These are the activations of a small neural network, seen along a few directions. Each row is one input.
Each table varies a few parts of the input and shows all the possible inputs, shuffled.
Descriptions start from the smaller parts, as in this example, which fits no table here: values(3) and (point or ring(11) or (ring(5) and line(6))).
Shared parts are said once, and a part with two or three values counts as separate values.
(in the rows, 128 means zero)

Other details of the inputs shift rows strongly along three fixed directions, in all tables alike. That doesn't count.

A family of inputs:
x1: [140 127 138 123 162 167 117  60 155 119 139 158 133 123]
x2: [128 102 108 155  55  40 115 218 101 131 126  81 167 157]
x3: [ 30 169 103  60 134 103 125 153  83 115 107  92 118 129]
x4: [150 135 141 147 178 183 134  70 181 137 116 165 121 119]
x5: [169 127 167 142 100 146 155 201  95 160 140 121  73 125]
x6: [169 119 197 152  96 127 130 185  99 150 162 127 103 131]
x7: [156 119 151 133  83 132 152 206  93 156 137 110  92 126]
x8: [ 52 157 156  87 187 181 137 150  92 139 123 114  70  97]
x9: [131 125 155 121  46  65 117 190  86 148 149  95 151 159]
x10: [110 103  52 117 105  54 111  70 140  81 128 115 209 147]
x11: [181 100  67 166  59  51 121 140 156 108 120 120 194 160]
x12: [ 50 147 124  78 161 153 124 155  93 125 117 104  93 110]
x13: [142 130 121 141 168 171 120  76 176 129 113 159 134 124]
x14: [133 129 123 132 158 132 122  61 143 108 134 149 140 123]
x15: [ 10 126  89  86 131  38  89 152  71  84 127  68 174 129]
x16: [219 128 117 154 101 149 152 126 146 127 131 157 109 127]
x17: [149 140 141 153 178 176 132  70 173 130 112 172 110 117]
x18: [163 146 192 145  87 131 136 192 128 178 130 133 106 144]
x19: [214 100 148 161  97 134 137 107 149 144 155 144 144 138]
x20: [ 71 160 165  96 197 197 142 133 102 136 119 135  62  91]
x21: [144 137  69 120 138 133 141  75 149  98 114 147 130 123]
x22: [157 118 190 155 102 151 131 205 124 177 138 124 101 137]
x23: [132 121 122 120 156 145 113  66 145 114 135 143 145 127]
x24: [111 117  60 132 127  84 116  84 164  99 106 129 188 138]
x25: [150 103 184 140  81 111 130 195  95 162 165 104 121 140]
x26: [122 120  15 113 105  67 123  87 135  70 104 109 179 140]
x27: [150 130  70 118 147 159 134  71 156 108 115 147 136 125]
x28: [ 41 142 148 106 171 136 115 147 122 134 115 109 120 114]
x29: [148 130 132 134 158 147 125  50 155 109 135 162 129 120]
x30: [ 26 145  98  74 149 115 126 159  85 114 117  86 122 113]
x31: [ 64 153 190 121 203 186 125 136 123 148 115 139  81  97]
x32: [200  97 133 160  87 108 134 113 138 133 149 140 156 142]
x33: [212 122 156 181 115 154 144 124 171 152 132 167 113 134]
Description of these inputs: values(3) and (point or (values(2) and line(5))).
Changing only the values(3) part turns x6 into x16. The same change can be made to x29. Which row results?
> x21
Which other rows does x11 become when the line(5) part takes its other values? List them by row number.
> x22, x24, x28, x33

A family of inputs:
x34: [227 124 137 159  97 152 158 125 133 138 145 153 104 130]
x35: [209 123 157 178 104 147 138 132 168 159 123 160 125 141]
x36: [170 133 144 148 134 154 126  97 159 131 124 160 122 132]
x37: [ 92 146 201 109 155 170 127 159 103 158 137 123  86 114]
x38: [117 117 240 151 140 157 120 204  98 178 157 113  86 115]
x39: [135 127 122 136 109 101 122 135 126 122 124 125 149 140]
x40: [ 15 146 196 109 234 175 105 105 118 134 122 129  97  90]
x41: [140 123  89 142 111  97 116 109 160 117 112 126 174 149]
x42: [113 123 114 110 114 122 134 163 106 133 128 101 125 128]
x43: [120 144 162 116 148 165 140 149 101 140 134 129  71 111]
x44: [ 75 110  73 119 160  83  93  55 149  83 128 123 197 131]
x45: [105 144 174 104 156 179 138 165  95 151 137 124  71 106]
x46: [180 127 102 143 134 157 144  86 168 118 125 163 127 126]
x47: [120 105 143 134  46  54 122 242  84 150 150  80 148 153]
x48: [ 91 127 141 100 118 129 128 182  77 135 138  97  99 120]
x49: [100 152  97 117 189 155 109  37 175  98 104 163 146 123]
x50: [147 118 107 123 100 101 121 116 133 122 138 125 162 143]
x51: [169 106 130 155  66 101 149 208 117 155 133 111 124 139]
x52: [189 106 144 162 147 141 124  59 162 116 147 164 149 127]
x53: [122 109  66 122  73  56 131 162 105 104 126  94 168 141]
x54: [ 75 156 161 102 188 163 124  89 131 114 122 146 104 103]
x55: [ 93 131 142 102 119 127 134 179  71 133 138  98 102 119]
x56: [132 101  43 125  67  52 124 142 123  97 122  99 180 147]
x57: [ 93 139 151 110 121 103 124 155  88 128 138 106 119 129]
x58: [ 78 134  87 105 150 107 109  66 147  88 115 133 158 126]
x59: [136 129 121 131 108 105 124 128 132 130 132 117 148 142]
x60: [144 132 137 133 139 160 145 135 144 136 124 139 104 118]
x61: [144 122  92 133 111 108 143 135 130 130 121 121 137 133]
x62: [146 114 163 147  74 100 132 203 116 157 143 107 131 143]
x63: [ 48  98  54 109 131  38  84  82 122  72 125  90 211 140]
x64: [ 45 160 165  94 205 180 118  90 121 132 115 140  98 104]
x65: [208 126  95 154 123 148 145  85 165 116 117 162 133 130]
x66: [213 113 144 156  96 158 158 150 137 160 136 146 106 131]
x67: [114 148  93 118 185 171 126  68 162 105 103 158 119 114]
x68: [170 126 138 156 126 144 137  98 171 137 123 161 134 130]
x69: [ 16 153 147  69 179 130 110 118  81 111 125 106 117 108]
x70: [186 127 103 159 136 158 144  99 173 133 105 160 125 132]
x71: [202 126  94 158 127 157 141  92 181 125 112 157 136 134]
x72: [117 116  84 122  73  48 114 153 109 117 136  93 178 155]
x73: [104 151 137 108 178 161 120  57 142 111 123 153 111 117]
x74: [ 19 139  78  80 140  80 116 159  85 105 111  70 143 124]
x75: [151 126 211 130 106 158 132 182  94 168 155 127  80 126]
x76: [196 123  84 149 126 147 136  78 171 112 112 161 136 131]
x77: [109 130 131 129 112  97 125 148 116 139 126 112 137 139]
x78: [183 131 168 144 109 163 151 178 112 162 149 134  81 126]
Changing only one part turns x57 into x59. The same change can be made to x53. Which row results?
> x60
Changing only one part turns x34 into x61. The same change can be made to x52. Which row results?
> x40
What do these inputs look like to the network?
> line(5) and (point or (values(2) and line(4)))
List by row number the other rows that have the line(5) part in common with x46.
> x44, x45, x47, x49, x50, x67, x72, x78
A walk changes only the line(4) part. It starts at x41 and steps to x62. List the rest of the walk in order.
> x59, x37
